These are the activations of a small neural network, seen along a few directions. Each row is one input.
In each table, some parts of the input vary, and every possible input appears once, in random order.
Descriptions start from the smaller parts, as in this example, which fits no table here: one of 5 places around a ring, together with either a single point or one of 11 places around a ring or (one of 2 separate values, together with one of 6 places along a line).
Shared parts are said once, and a part with two or three values counts as separate values.
In the rows, zero is written as 128.

Other details of the inputs vary at random and push rows far along two fixed directions, the same in every table; ignore that.

Table:
r1: [120 133 138 125 132 137 125 128 136 127 126]
r2: [126 124 134 105 136 110 127 146 125 115 110]
r3: [125 134 143 107 143 130 134 149 132 119 107]
r4: [126 120 120 130 150 127 134 162 131 105 120]
r5: [118 115 128 131 115 135 115 111 129 151 141]
r6: [126 127 136 136 119 131 133 109 133 148 152]
r7: [120 117 126 134 115 123 114 105 130 136 149]
r8: [125 135 141 115 130 113 137 148 125 105 118]
r9: [115 110 110 142 133 132 135 118 128 147 155]
r10: [134 109 125 131 116 125 123 101 121 143 141]
r11: [129 114 122 122 155 123 147 156 121 118 111]
r12: [137 138 147 124 136 125 133 155 136 105 115]
r13: [132 115 125 140 113 129 109 108 132 129 149]
r14: [133 134 144 119 139 137 125 151 138 106 109]
r15: [115 122 122 125 153 121 139 160 129 112 119]
r16: [150 245  32 138 114 121 123 103  95 141  88]
r17: [135 130 134 132 118 124 128 130 129 113 137]
r18: [132 121 138 111 136 126 128 148 121 122  97]
r19: [132 118 135 134 122 145 130 103 129 149 139]
r20: [136 117 131 135 112 127 137 103 120 140 148]
r21: [123 130 138 142 119 132 129 110 136 141 153]
r22: [127 116 129 143 112 142 106 114 134 137 143]
r23: [115 117 127 136 114 136 114 108 137 143 140]
r24: [140 132 147 116 139 121 146 147 125 119 107]
Description of these inputs: one of 4 places along a line, together with either a single point or one of 5 places around a ring.
Changing only the place on the line of 4 turns r20 into r16. The same change can be made to r19. Which row results?
> r3

Table:
r25: [122 110 112 130 132 117 144 123 119 142 140]
r26: [119 120 128 121 127 136 113 111 134 133 129]
r27: [137 124 133 141 135 142 133 118 136 132 135]
r28: [124 142 152 110 148 125 141 162 137 115 108]
r29: [118 117 116 143 143 138 141 133 129 141 143]
r30: [132 132 139  98 143 111 145 142 122 108 104]
r31: [142 118 131 128 116 125 135 117 116 136 134]
r32: [138 125 134 140 124 145 133 127 130 136 136]
r33: [132 114 129 129 116 139 111 123 126 136 126]
r34: [139 227  58 140 118 120 111 116 116 128 101]
r35: [128 137 147  98 138 105 143 151 123 115 105]
r36: [135 122 127 141 125 127 119 119 134 116 142]
r37: [136 124 128 140 114 130 120 128 130 119 144]
r38: [132 113 127 130 128 137 110 114 131 133 124]
r39: [132 134 146 107 130 109 144 154 114 115 100]
r40: [124 130 134 141 110 125 122 128 131 123 143]
r41: [142 116 130 128 126 122 134 109 122 133 132]
r42: [114 111 122 111 152 121 127 165 125 116 101]
r43: [119 121 134 129 112 134 114 123 129 140 125]
r44: [125 131 134 131 135 142 135 115 137 132 139]
r45: [116 126 133 121 120 130 111 119 136 142 130]
r46: [116 116 111 144 133 123 127 133 127 125 150]
r47: [125 132 140 140 120 140 136 127 132 140 135]
r48: [123 129 128 131 125 127 122 116 136 115 147]
What is each input in this table made of?
> one of 4 separate values, together with either a single point or one of 5 places around a ring
Changing only the choice among 4 separate values turns r28 into r45. The same change can be made to r44. Which row results?
> r26
Which other rows does r32 become when the choice among 4 separate values takes its other values? List them by row number.
> r31, r33, r37
A walk changes only the place on the ring of 5. It starts at r40 and steps to r34. List the rest of the walk in order.
> r48, r36, r37
